These are the activations of a small neural network, seen along a few directions. Each row is one input.
In each table, some parts of the input vary, and every possible input appears once, in random order.
Descriptions start from the smaller parts, as in this example, which fits no table here: ring(8) and (point or line(9) or (values(2) and line(6))).
Shared parts are said once, and a part with two or three values counts as separate values.
In the rows, 128 means zero.

Other details of the inputs vary at random and push rows far along two fixed directions, the same in every table; ignore that.

Table:
x1: [130 118 162 184 103 114 106 150 119 195 129 124 128 161 125]
x2: [155 109 110 193 103 120  89 122 138 190 121 137 125 133 141]
x3: [162 114 110 189 111  88  96 122 131 184 124 116 134 136 146]
x4: [149 118 118 177 117 142 131 126 145 158 125 132 141 106 141]
x5: [117 133 124 175 111  89 122 129 131 199 124 113 114 166 144]
x6: [133 106 144 177 113 151 136 131 131 155 125 149 148 128 138]
x7: [130 143 134 110 121 117  89 129 118  86 129 110 122 142 124]
x8: [121 150 134 185 125 110 142 142 149 128 136 108 139 150 126]
x9: [100 140 137  31 158 186 191 147 104  38 118 125 152 100  99]
x10: [129 119 123 156 141 208 204 149 117  81  94 139 202  93 142]
x11: [129 126 154  62 130 140  89 143  92  99 123 137 116 134 111]
x12: [158 119 130  80 125  83  61 102 125 131 151 132  91 116 130]
x13: [105 159 113 156 139 163 226 144 141  62 108  89 186 113 122]
x14: [113 154 128  94 128 114 121 111 132  93 127 110 103 156 124]
x15: [129 137  91 146 155 156 231 129 140  87 107 101 190  77 134]
x16: [147 126 113 174 141 103 147 129 149 152 134 119 142 115 139]
x17: [134 125 141 186 103  90 105 147 126 188 135 114 127 143 142]
x18: [135 135 108  54 149 107 112  90 130 104 129 127 101 118 133]
x19: [132 133 134  64 130 117  86 139  99  92 128 127 116 116 129]
x20: [128 119 100 168 122 138 150 113 148 159 125 132 134 114 125]
x21: [109 136 146  45 140 141 117 125 105 108 128 134  99 150 112]
x22: [140 115 124  85 132 109  63 108 144 136 154 160  71 120 118]
x23: [123 160 130 163 139 169 207 154 134  58 112  89 194 103 138]
x24: [125 103 150  86 127 119  69 113 129 134 155 177  79 142 115]
x25: [130 127 100 169 129 142 149 107 148 167 115 130 127 127 143]
x26: [116 130 159  57 145 134 108 146 113  98 142 144 103 134 104]
x27: [120 139 140  63 144 108 105 141 120  96 147 136 103 117 121]
x28: [113 105 125 172 116 146 154 119 133 161 128 149 139 138 122]
x29: [114 118 132  60 137 152 113  97 115 106 132 164  95 137 124]
x30: [115 124 124 179 104  83 121 135 132 195 134 115 120 154 126]
Description of these inputs: line(5) and (point or ring(5)).
The inputs of x4 and x22 match in every part but the line(5) part. If x23 is changed in the same way as x4 into x22, which row does it become? -> x8
Which other rows does x12 become when the line(5) part takes its other values? List them by row number. -> x3, x15, x16, x18

Table:
x31: [136 106 105 179 131 193 186 117 147  86 117 146 180  92 124]
x32: [119 106 139 170 108 125 135 139 125 212 136 139 132 132 109]
x33: [160 111 129 180 149 163 154 153 141 136 118 157 167  92 154]
x34: [125 122 105  51 152 112 156 115 127  94 145 132 129  67 119]
x35: [154  94 107 170 116 140 115 106 111 180 101 142 142 130 148]
x36: [113 121 155 206  91 102 118 126 131 141 150 117 134 183 119]
x37: [100 128 135  68 123 101 100 149 107 139 147 127  94 131  90]
x38: [121 162 144  65 160 168 144 183 116  38 120 121 148  87 128]
x39: [ 99 154 123  78 128 175 150 143 125  16 123 119 146 103  96]
x40: [130 127 183 113 134  97  85 155 115 116 148 130 115 156 140]
x41: [128 123 146 176  99  97 116 131  97 176 111 105 148 188 147]
x42: [134  82 117 170 118 113 137 127 138 210 129 160 133 119 117]
x43: [148 139 115  76 121  95  74 108 108 126 113 101 108 140 126]
x44: [120 166 104 156 162 155 217 131 158 107 104  97 156 126 139]
x45: [133 122 123 151 114 179 158 133 105 140  87 119 168 119 144]
x46: [ 99 151 128  87 130 119  97 125 130 132 136 132  66 170 120]
x47: [151 122 101  82 118  90  73  86 111 135 123 124 104 118 151]
x48: [137 131 117 201  96  96 111 119 161 145 134 101 127 150 110]
x49: [109 142 123 152 148 204 215 133 143 119 105 133 153 123 144]
x50: [124 137 108  85 144  95 100  80 155 135 141 145  75 132 146]
x51: [127 118 109  76 167 180 157  99 137  93 127 165 110 114 137]
x52: [105 112 160 169 113  81 148 149 115 186 141 119 138 165 114]
x53: [124 115 144 108  97 143  66 102 131 114 150 154  95 137  98]
x54: [ 96 154 148 168 149 142 199 131 134 124 116 119 155 168 143]
x55: [124 139 120  49 154 115 154 136 121  88 139 108 128  91  94]
x56: [148 118 158 192 114 133  97 158 135 188 133 143 128 135 144]
x57: [157 148 145  96 148  94  67 140 129 115 152 115 100 122 127]
x58: [159 136 115 178 146 126 164 151 149 120 128 120 163  81 170]
x59: [140 116 108 110 108  95  77  83 148  99 160 135  92 116 123]
x60: [121 139 124  77 105 113  68 133  94 131 107 116 104 153 122]
The inputs of x37 and x39 match in every part but one. If x55 is changed in the same way as x37 into x39, which row does it become? -> x48
What is each input in this table made of? -> values(5) and (point or ring(5))
Which other rows does x49 become when the ring(5) part takes its other values? List them by row number. -> x44, x46, x50, x51
Which other rows does x41 become when the values(5) part takes its other values? List them by row number. -> x36, x40, x52, x54
Start at x60 and move only the ring(5) part, one step at a time. The first step leads to x43. Which rows follow, in order? -> x47, x35, x45

Table:
x61: [134 132 131  45 161 147 150 144 101  83 117 134 140  85 144]
x62: [123 116 103 170 132 169 200 126 123 156  97 130 170 112 149]
x63: [127 133 116  44 155 164 149 139 107  87 113 136 132  82 131]
x64: [129 132 130 191 108  44 111 138 138 197 146  92 119 161 129]
x65: [138  96 137 187 105 111  95 147 120 229 128 144 119 147 124]
x66: [144 135 110  52 162 117 157 130 123  68 134 118 146  64 132]
x67: [127 107 123 190 117 111 113 114 148 227 135 155  97 156 145]
x68: [112 137 141 198 124 171 186 147 151 112 124 126 165 134 126]
x69: [121 141 139 193 115 161 174 169 128 116 114 102 178 124 123]
x70: [154 138 111 176 147 136 185 145 131 136 103 100 180 103 164]
x71: [158 115 116 212  97  99  68 127 144 190 130 127 121 138 142]
x72: [128 152 120 201 119 150 167 157 138 101 110  94 176 126 135]
x73: [137 110 104 197 118  80 115  98 169 213 152 140 101 135 131]
x74: [149 108 119  88 109 109  35  81 127 118 142 157  82 133 126]
x75: [145 115 112  66 122 102  58  73 122 143 134 146  73 140 129]
x76: [107 138 100 179 127 130 210 124 143 126 114  94 172 123 123]
x77: [132 119  83 177 134 139 205 111 145 141 113 115 175  90 136]
x78: [135 112 126  67 134 183 134 112 115  59 123 153 143  85 120]
x79: [141 128 107 205 136 170 172 124 163 111 120 137 166 103 150]
x80: [141 135 146 214  97  74  78 143 133 169 138 105 126 173 141]
x81: [129  92 139 194 114 121 107 124 143 224 141 167 107 158 127]
x82: [114 129 134 193 110 168 182 140 129 115 110 115 179 136 125]
x83: [125 100 120 175 129 180 195 137 118 153 103 142 178 114 132]
x84: [137 134 100 185 150 163 196 117 159 136 112 126 157 111 153]
x85: [111 158 125  64 161 155 160 112 140  52 126 125 116 126 124]
x86: [120 137 124  69 118  62  66 116 128 135 156 113  72 141  99]
x87: [157 103 150 204  99  94  77 144 128 200 138 134 131 139 142]
x88: [113 123 161  67 115 104  59 140 101 145 145 141  78 162  95]
x89: [ 94 148 136  56 157 163 167 128 127  69 127 139 115 125 121]
x90: [101 122 136 176 122 169 200 148 116 139 105 122 176 146 119]
x91: [152 127 117  66 128  93  47 102 123 146 136 134  72 129 128]
x92: [106 145 108 186 141 132 214 131 164 122 128 106 157 121 124]
x93: [145 119 108  65 125  71  60 104 131 149 153 134  75 108 112]
x94: [132 129 173  84 109  87  42 137 107 117 156 131  89 155 112]
x95: [127 162 136  57 158 129 148 138 111  52 121  98 138 119 134]
x96: [124 136 143  99 116 102  48 100 146 101 157 149  67 163 115]
x97: [103 154 132  48 148 154 154 149 105  74 117 116 128 116 119]
x98: [109 153 147  49 155 137 155 154  98  70 122 113 137 118 132]
x99: [106 113 155 196 107 111 114 135 140 209 141 147 104 190 115]
x100: [141 125 131  67 139 174 124 141 115  61 125 141 143  74 119]
x101: [119 122 175  68 123  88  60 144  94 140 150 138  87 164 107]
x102: [123 130 121 194  99  90 107 102 137 198 121 108 110 190 133]
x103: [123 158 113 180 134 143 189 150 135 127 101  83 168 134 139]
x104: [126 128 136  91 101  99  41  92 125 104 144 138  79 165 113]
x105: [139 104 145  88 119 124  47  99 140 131 161 177  72 130 115]
x106: [ 96 141 128  48 142 161 163 121 105  72 114 128 129 127 120]
x107: [135 117 148  51 159 158 144 154  96  80 123 146 149  87 126]
x108: [155 136 127  74 150 146 119 135 119  41 126 130 150  78 143]
What is each input in this table made of? -> values(2) and line(4) and (point or ring(5))
The inputs of x96 and x79 match in every part but the values(2) part. If x95 is changed in the same way as x96 into x79, which row does it become? -> x70
The inputs of x65 and x88 match in every part but the values(2) part. If x93 is changed in the same way as x65 into x88, which row does it become? -> x86
Start at x97 and move only the ring(5) part, one step at a time. The first step leads to x103. Which rows follow, in order? -> x72, x69, x88
Which other rows does x97 become when the values(2) part takes its other values? List them by row number. -> x63
Which other rows agree with x78 in the values(2) part and the line(4) part? List them by row number. -> x62, x74, x75, x77, x83

Table:
x109: [125 126 114 118 156 143 164 107 152 127 132 147 119 110 136]
x110: [136 105 167 133 116 119  52 125 124 176 146 173  84 172 127]
x111: [136 132 123  35 169 161 159 134 101  74 111 136 141  80 147]
x112: [115 129 109 228 120 110 166 123 165 215 129 118 124 157 132]
x113: [129 130 133  73 130  96  80 129 104 156 126 128  91 145 125]
x114: [122 106 104 106 125 120 116  91 144 144 144 156 101 113 109]
x115: [151 111 100 245  89 123 125 107 147 192 112 117 153 138 145]
x116: [151 125 110 246 114 125 137 122 153 184 110 120 152 148 171]
x117: [138 115 103 173 132 169 211 145 114 146  92 111 200  86 141]
x118: [ 93 144 164  51 139 177 159 147 102  38 127 132 140 131 103]
x119: [150 121 127  68 136 131 107 131 122  68 144 132 135  73 111]
x120: [125 142 129 118 105  86  68  99 127 123 134 110  92 174 123]
x121: [116 137 133  66 134 101 118 135  97 119 123 113 117 148 118]
x122: [114 117 166 127  99 111  49 133 118 181 147 154  72 183 112]
x123: [ 98 144 120  69 146 122 155 105 137  87 141 124 106 135 103]
x124: [156 118 147 134 117  65  42 129 137 170 162 141  84 132 140]
x125: [128 153 109 111 139 162 152 123 130  67 107 108 145 113 141]
x126: [120 107 133 187 122 204 200 155 122 115 106 142 195 104 124]
x127: [136 152 121 188 146 145 196 179 141  99 115  94 190  96 138]
x128: [122 147 148  83 126  90 104 143 121  80 151 104 119 123 115]
The inputs of x122 and x110 match in every part but one. If x113 is changed in the same way as x122 into x110, which row does it become? -> x111
What is each input in this table made of? -> line(4) and values(5)
Which other rows does x128 become when the line(4) part takes its other values? List them by row number. -> x119, x124, x127
